Each row below is a small network's average activation on inputs in which a field has the value named, seen along a few directions.
Related values have similar rows: they may be neighbours, one step apart, or belong to one group.
Random noise pushes rows far along 11 fixed directions. That doesn't count. These rows show it; they differ only by the noise:
[ -46   83  254 -163  415  357  257 -449   85 -254  269  282  163  201
 -163   56  139 -300 -574 -127   99 -148 -212]
[ 252 -113  259 -505 -235   16  -85 -180 -154  365 -154  -71 -124  233
  111 -121 -197  -33  178  217  -84 -182    0]
[ 165  608   58  597 -218   18 -182 -186   88    6  430  488   51  370
 -466   37   55 -395 -484  223  153  131  -26]
[-191 -130 -102  -44 -205  112 -161  -22   94 -187  253  174 -219  -41
  149   28   11 -116  -17   23  204  245 -110]
[-114  128   -4 -158 -440 -121   -1   51  182   56   23   66 -115  139
  183  134  -68  328  198 -134   12 -250  334]
[ 143  370  328   39 -169   75   52 -264  307 -290  474  176  259  275
 -180  -37 -843 -236 -585  243 -326 -189 -533]
[ 139  -83  111 -220  -66   54  329  282  -53  109  -26 -405  332  -56
  179 -116  133  444 -150 -416  224 -298  337]
[-176   69 -242  222 -346  -84 -159  -92  106   -4  186  461   69  -24
  331  194   55  -44  169   36  285  152  342]
[-440   -6   -1 -195  180  125   -5  124  368 -218 -134  125 -337  254
   54   66  -66   94   33 -187 -111 -484   -1]
[ 117 -354 -455 -337    6  437 -406  -73 -360  188  394  -53 -491  366
 -639 -141  365 -154 -386 -125  382  174 -537]
[  76 -225   14  -20  504  318    7 -284 -111 -191  211  172 -386 -348
 -202   42  254 -432 -286  -85   73  150 -468]
[-262 -286 -340 -133 -115   71 -275 -371 -118  -28   14  411 -472   97
  -67  154  540 -231  223  185  237  581 -202]
[-239 -173  161 -384 -122  -10  -97  -78  146  112 -267  246 -252    8
  631   81 -125  -36  524   82   13 -285  385]


Field TUFEK:
geto: [-246  -54  286 -299   30  184  -71 -387   54 -154   60  187  -94  461
  -52   56  303 -200  -97  183  308  276   66]
viza: [ 156 -174  -76   24  192  -79  -11  147 -166  219 -109 -203  504 -205
  468 -162 -204  -63   39   73  -10  -28   45]
dage: [  48  453  126    3 -500  -93 -166  290  231   10  328   52  198  140
  245   25 -638   96   -5 -148 -142 -510  392]
pur: [ 492  312 -181  845   85 -216  -71  297 -226  283  -11  -23  153 -189
 -387 -104  231 -131 -179  136   71  142    2]
soki: [-495 -170 -251 -295  354  146  -11 -107  215 -106 -349   37   78  679
 -105   62 -131  199  129   15 -117 -407   10]
furaf: [-265  492   36  264  318  -71   58  358  192  148 -369  -15  494  602
 -132 -119 -115   73  -66 -116 -264 -731  402]
peto: [ 596  123   88  241 -396  -31 -310   74 -229  174  591  -57 -657 -531
 -227   88 -113  -81  -40  -64  109   53   70]
lipez: [ 368 -115 -383   30  -64  152 -388 -298 -412  177  635   88 -350 -400
 -378  191 -130 -197   33    0  128  220 -166]
tak: [  45  164 -149  184   66   15  -48  -74 -292   85   51   69 -568 -372
 -415  231  817  -77  289 -281  112  336  250]
binip: [ -90 -159 -605   86 -336 -101 -351 -194 -276  140  230  124  105  -73
 -156  122  -40   31  219  122  111  628  -67]
The values of TUFEK form a ring.
Name the neighbours of pur, in listed order.
> viza, peto
Name the neighbours of binip, in listed order.
> lipez, tak

Field NELUS:
voma: [-415  227  138  293 -314   46 -221   -6  290 -484  393  240 -366    8
   18   44    2 -289  -20  212  114  551 -101]
veve: [-112  -55 -207  337  252  -34  -56   40   89    5  -60  315  411 -121
  438   88 -280 -115   80   20  116 -235  378]
zepun: [ 221  106  337 -499 -364 -163  347 -345  213 -133  227 -198 -195 -197
   52  297 -332  512  -18 -232 -369 -382 -105]
mozag: [-388 -497    1 -684   94   92  421  -22 -132  -71 -354 -426  797  194
  438 -150  119  422  131 -210  123  170  172]
ketep: [ 149 -247  299 -405   53  227   -7  239  -82   47 -143 -414  -93  288
  -79 -434 -123  -94 -228  156    9    1 -372]
zomir: [-216   69  123  335   66  -68   83   29  227 -248    8  186   81 -408
  409  115  -73 -118  183   29  105  171  282]
sonur: [-373 -191 -132 -620 -288  259  -84 -272  251 -278  460  307  201  468
  306   78 -473    6 -259  -22   58 -163 -269]
kide: [ 148 -207 -437  228  237   19  -60   85 -131   77   -7  115  291 -184
  100  -16   23  -97 -121  -50  135    2 -157]
mup: [ 436   42  469 -322  210   96   69  342 -327  493 -317 -583 -171  -31
 -153 -307   51   70  129 -155 -101 -540  285]
The values of NELUS form a line.
How many steps from neighbour to neighbour lead from mup to ketep, at the fewest?
> 5
Name the neighbours of zomir, in listed order.
> voma, veve
Name the neighbours of sonur, in listed order.
> kide

Field NOFEG:
papo: [ 206  -40   39 -201  -77  -36   61 -271   11  100   99   65  -70  -97
   63  146 -198   64  -28   27 -182 -214  -87]
bet: [ -85   11  186 -188   61  178  -65   79   33  -45   55 -207   -8  254
 -186 -193 -244 -151 -184   19 -127 -133 -332]
melis: [ 149 -100   37 -206 -395  101   52  554 -101   16   92 -659  -24   76
 -158 -372  173  311 -221 -171  204  249 -200]
renet: [-351   15 -581   35   81   75 -101 -140  149 -160  250  423   56  343
 -169  272  276  119 -271 -328  180 -177  -48]
bor: [-224  139   18  -78   19 -151  258   77  178 -176 -193  -93  -32  -81
   30  164  167  337  106 -304 -313 -210  116]
nore: [  86 -285    7  107   77  -45   84  200 -120 -285  -48 -519 -176 -355
 -279 -166  117   97  -79   98  -47  621 -499]
guzu: [ 240  359  856   22 -230 -231  216  -83  124   -1 -289 -234 -257   37
 -105 -160    9  -68   80  420 -250  263   50]
vusez: [ -50 -266   15 -197  224  -98  350 -442 -125   23 -394  156  511  117
  320   85  348   96  156  158  109  209  153]
safom: [-199 -142 -167 -149   35   68  243   88  -70 -203   48 -169  118 -102
  -43   49  251  325    0 -345   69  123   95]
dezag: [   4  -93  -53  244  302   66   16   90  -84  -73  -15 -128  298 -122
  -94 -155  -35 -175 -165  113   99  294 -203]
The values of NOFEG form a ring.
Name the neighbours of papo, in listed order.
> renet, vusez
Name the neighbours of nore, in listed order.
> guzu, dezag
How many steps from neighbour to neighbour lead from safom to melis, at the fewest?
> 3

Field PIM:
nusu: [ -49 -213   70 -331  469  352   30 -220 -314  110  -99  -28 -144  -52
  -68  -43  533 -268   33 -172  222   86  157]
zag: [-174 -393  414 -230  460   80   79 -302 -192 -268 -498  -70 -709 -472
    3  -85  566 -507  449  384 -201  836 -409]
vuvu: [ -78  139  765  -61  133   70  136  489  216 -299   52 -385 -353 -723
  431  -90 -392  -89  222 -318 -220 -410  288]
tuse: [ 640  625  658  510   78 -278  399 -390 -203  245 -117   92  370  -81
 -340   27  323 -207 -264  280 -155  158  327]
mari: [  75  931  855  633  259 -401  313  545  485  235 -876 -259  -36  656
 -439 -272   79  113 -124  241 -593 -835  358]
vif: [  87  202  268 -230 -145  273  -33 -117  162 -271  550   25 -938 -153
 -265  203   42   31 -154 -363  -24 -364  -52]
gelu: [-334 -450  109 -722 -642  -49  -68  -15   51 -325  109 -425 -598 -226
  206   41   41  373  423   -4   29  682 -208]
parud: [ 555 -206 -666  293 -591 -179 -162  223 -256  188  476 -236  647 -182
  -41 -188 -537  223 -329  183  163  487 -585]
toso: [ 525 -223  112 -204   95    2  249   74 -226  203  -22 -363   -6 -478
  132  -69  200  180 -156 -280   48 -145  -54]
The values of PIM form a line.
How many steps from neighbour to neighbour lead from nusu to mari, at the fewest?
> 5
Name the neighbours of gelu, in listed order.
> zag, tuse
Name the neighbours of toso, in listed order.
> parud
